A small network was trained on invented records. Each row is its activation on one of them, seen along a few directions.
After each row come some of the record's fields: W, U, B, C.
A field that a record lacks is written absent.
Other fields move the rows too, some of them a lot.
Strong random noise was added to every row along 4 fixed directions; ignore it. To show where, here is one row again and again, with new noise each time:
[ 163 -214  251  -74  204  -52  231   73 -262 -161 -105  -40 -254  -17
  224  -66  -12   15   50]
[ 257 -105  192 -158 -169  -84  143  -46  172   -7  -20 -163   41  -19
  -39 -305   86  -45  291]
[ 258 -206   14 -146 -171  -93  259  -35  130   39  -40  -20 -193  140
 -131 -241  270  195  360]
[ 220 -234  -86  -98 -218  165  224 -172 -234   -8 -131 -108   76   59
 -114 -113  133  243  240]
[ 190 -260 -174 -122 -144  279  306 -136 -552  -48 -101  -50  -56   17
   48   15   41  385   50]
[ 150  -33  325 -235  212  149  223  144 -654 -240  104 -160 -158 -375
  669  -21 -469  -65 -401]

[-209 -192 -144  458  348  -12 -215  -65 -263  -65 -258  -86  128  210
 -362  291  241   96  124] -> (W w2; U u2; B b1; C c1)
[-237  324  195  266  199   43 -348  -55 -281 -250    4 -541  679 -245
 -149  -88 -434 -541 -276] -> (W w2; U u2; B b2; C c1)
[-101 -148  -36  157  396  -43  128  133 -307  -97  -82  206 -421  124
   81  165   65  140  -96] -> (W absent; U absent; B absent; C absent)
[-159 -200  110  254  557   -3   58   67 -458 -243 -250  155 -286  104
   81  267   28    4 -126] -> (W absent; U absent; B absent; C absent)
[ 323  -35  153 -439 -379  -58  150   79  275  124  185  -35 -203 -219
  229 -219  -29  -56  106] -> (W w3; U u2; B b1; C c2)
[ -91  376 -275 -404 -496   -6  142  127  200  201  632   29  -12 -179
 -251 -369  -82  300    6] -> (W w4; U u1; B b1; C c3)
[ 160  147   43 -433 -449   18  124  -24   32  224  285 -152   76 -470
  359 -309 -396  -14 -258] -> (W w3; U u3; B b2; C c2)
[  44   73   73  191   67   33 -103 -153  261  265   95  -50   70  -24
  305   18  -26 -140    6] -> (W w2; U u1; B b2; C c1)
[-104  -43  121  169  406  103  -18  -16 -368 -122  -68 -190  259  -61
   57   -3 -209 -138 -206] -> (W w2; U u2; B b2; C c1)
[-197  -54  343   -3  559 -194   59  203 -252 -350  -54   86 -325  154
  194  155  -11 -214 -312] -> (W w2; U u2; B b2; C c1)
[  28   81  146 -184   31  -22   56  121  -13  -17   66  -67  130  -68
  199  -57 -171 -178 -125] -> (W w1; U u1; B b1; C c1)
[  30 -535  -45  159   95  102  123 -234 -221 -313 -688   41  120  286
 -337  301  343  -31  394] -> (W w1; U u3; B b1; C c3)
[  88  210   97   30  -30  139 -139  -71  159  232  199 -142  229 -181
  363  -11 -278 -114 -116] -> (W w2; U u1; B b2; C c1)
[ -56  -42  273  170  279  -77 -188  124 -112   -8   25   57 -164  -34
  149  -50 -158 -152  -52] -> (W w3; U u2; B b2; C c3)
[  77 -154  312  -71  325 -284   11   82   58 -286 -158   27  -68   21
 -103   59  191 -176   33] -> (W w1; U u2; B b1; C c1)
[  78 -274   51  118  263  -34  258  -81 -301   19 -285  -91  -33  -68
 -106 -158 -103 -147   91] -> (W w3; U u3; B b2; C c2)
[  80  -33   96    3  -88 -142 -114 -123  436   15 -229  249 -147  472
  -95  333  420   51  383] -> (W w1; U u1; B b1; C c1)
[ 188 -198 -103   40 -383  192  -21 -217  159  -49 -310  -43  389  222
 -503   72  282    4  424] -> (W w1; U u2; B b1; C c2)
[ 143 -109    1 -346 -319  -67  138 -119    1 -180 -150 -306  369  -31
 -308 -159   91  -37  131] -> (W w1; U u2; B b1; C c1)
[-141   54  -97  152   88 -169  127  191  151   42  235  196 -390  190
 -104 -127  253  207   12] -> (W w2; U u1; B b1; C c2)
[  60 -287   75 -168  228  -50  338  -19 -469 -346 -307  -56 -100  -79
   88  121   -2   -3  -98] -> (W w1; U u3; B b1; C c1)
[ -75   11  165 -158  -66 -240  200  192  225  -47  237  248 -426  131
  113   80   54   82  -20] -> (W w2; U u1; B b1; C c3)
[   9 -457  -13   36  136  144  206 -224 -400 -158 -458   69  -89   82
 -147  233  262   54  196] -> (W w3; U u3; B b1; C c3)
[ 122 -322  -23    9  234 -165  194  102   89 -224 -244  148 -431  165
    5  -40  293   19  193] -> (W w1; U u2; B b1; C c2)
[-242  -25  311  354  293   59 -161   18 -306 -244 -255  118  -10   10
  196  405   65  -93 -198] -> (W w2; U u1; B b1; C c2)
[-123 -140   -9  308  327  109  -56  -21 -363  -59 -217    9   76   50
   -3  171  -85  -31  -46] -> (W absent; U absent; B absent; C absent)
[  38  203 -268 -536 -451    1  270  138  272  146  425  112 -397  -77
 -201 -269   83  192  -69] -> (W w4; U u3; B b2; C c2)
[ 108 -207 -246  107 -334  177  -71 -251  -21  229  -35   29  146   61
    6 -123  -32  185   63] -> (W w1; U u1; B b2; C c3)
[  79 -141  -60   89    1  -99   51  175  387  143   37   53 -113  128
 -139 -133  216  -31  225] -> (W w2; U u2; B b1; C c3)
[-215  107  106  184  416 -333  -10  325   95  -17  107 -132 -185  -67
   80 -124 -107 -324 -148] -> (W w2; U u3; B b1; C c1)
[-142 -419 -236  186  301  238   99    6 -659 -134 -289  277 -229  343
 -108  409  174  495 -116] -> (W w1; U u2; B b1; C c3)
[   5  -50   15 -180  -48  -48   19  196    0 -112   72  213 -284  183
   37  161  146  258  -63] -> (W w1; U u2; B b1; C c3)
[ -52  -82  258  154  214  140  -52  -60 -386 -206 -379   18  231 -129
  220  373 -144  -20 -132] -> (W w1; U u1; B b1; C c2)
[ -24   69   93  -55  168  -56   56  138  -87  -61  128   45 -222 -104
  192  -20 -126  -33 -174] -> (W absent; U absent; B absent; C absent)
[-97  54  35  32 130 -94  91 107 -87 -89  47 101 -90 111  10 162  38  -3
 -38] -> (W w2; U u3; B b1; C c1)
[-320  163  145  -16  107 -143 -390  129   67 -187    7  -72  168   51
 -368  148   90 -211   46] -> (W w2; U u2; B b1; C c3)
[ 128  -84  -49 -171   -3  -91  317  105   38   42  -28 -125   99  -77
 -168 -197   -1   -8   97] -> (W w1; U u3; B b1; C c1)
[ 128  -29 -298   17 -128  175   -4  -51 -212  143   42    3  284 -154
   -1   52 -119  133 -100] -> (W w1; U u3; B b1; C c1)
[  68 -237   39  -47  181  -12  220   -5 -178  -43  -97  139 -376  -81
  181  -80  -26 -128  -50] -> (W w3; U u3; B b2; C c3)
[ 78 -37  52  29  -2 -36  40 127 245  63  45 -34 -27  70 -83 -99 160  57
 160] -> (W w2; U u2; B b1; C c2)

Here are new rows. What are their fields?
[  38  -71   24 -159  190  138  297  -74 -521 -188  -70 -192  194 -318
   60  -68 -357 -116 -364] -> (W w1; U u3; B b2; C c1)
[ 140  160  266 -283 -180 -380 -120  195  706  125   59  295 -525  118
  567  149  212  -74  132] -> (W w1; U u1; B b1; C c1)
[-203  156 -198  188    5   33  -79  -79  -80   59   12 -288  334  -14
 -426 -170 -112 -148   -7] -> (W w2; U u3; B b2; C c1)
[ 203 -136  130  221  -19 -387  -81   75  640  351 -152  321 -443  185
  308  -67  279    5  349] -> (W w1; U u1; B b1; C c2)
[  74 -126  184 -183  -73   29  189 -172   60 -204 -146 -116  346 -168
  -90  -79  -11 -205  134] -> (W w1; U u3; B b1; C c3)
[ 195  -15   79  -66 -267   93  -65  -84  -11  228  -66   -1   78 -299
  635   60 -220   46 -116] -> (W w1; U u1; B b1; C c2)
[ 115  242 -325 -321 -438  124  305   52   94  232  644 -109 -193 -231
   30 -426  -77  379 -251] -> (W w2; U u2; B b2; C c2)
[  42 -130 -569  112    6  105  129  -53 -204  142   59  164  -43  197
 -529 -132  263  465   80] -> (W w1; U u2; B b2; C c1)
[-102  -67  133   72  214  -92   -7   59  132   13   27   14   67   26
  -25 -179 -163 -164  -33] -> (W w1; U u1; B b2; C c3)
[ -92  284  -50   98 -191  255 -101  -29 -283  -19  233  -56  161 -217
  211  109 -257  143 -376] -> (W w2; U u1; B b1; C c2)
[-283  103 -166  435   27   57 -313  -42   66  198  -56    9  203   86
 -341  -73   55   35  112] -> (W w2; U u1; B b2; C c2)
[  64  137 -103   70 -367    6 -245 -200  280  104  121 -218  497    2
 -387  -96  139  -99  115] -> (W w2; U u2; B b1; C c1)
[  25    8   25  109  112   21 -178 -103  -15  -68 -191   74   -6  134
  336  247   37  -32   86] -> (W w1; U u1; B b1; C c1)
[ -75  -58 -430  163 -354  375 -190 -148 -121  163   51 -155  283   28
 -163  190   63  227   39] -> (W w2; U u2; B b1; C c3)
[  -9  -51  -68 -149  104 -350  258  287  306   41  202  434 -678  359
   53   20  307  240  156] -> (W w1; U u1; B b1; C c3)
[ -46 -207  111  -37  235 -203   34   71 -158 -292 -216  126 -100  228
 -178  209  301  -32  -27] -> (W w1; U u2; B b1; C c1)
[ 126  -69    1   -5   84  -28   29 -116   46   32  -69  -87  225 -171
 -157  -88 -115 -104  -16] -> (W w1; U u3; B b2; C c1)
[  41 -112   -8   55 -389   45  -63 -402  199   72 -135 -110  601  -62
 -381 -305  128 -147  455] -> (W w3; U u1; B b1; C c3)
[ -99 -190  -44  100  402   19  169   57 -545 -203  -85  150 -214  -86
  519  222 -292   45 -214] -> (W w1; U u1; B b1; C c3)
[ 105  -45 -194   67 -545   48 -272 -265  496  334   -6  -32  325  192
 -572 -302  310  104  503] -> (W w3; U u2; B b2; C c3)
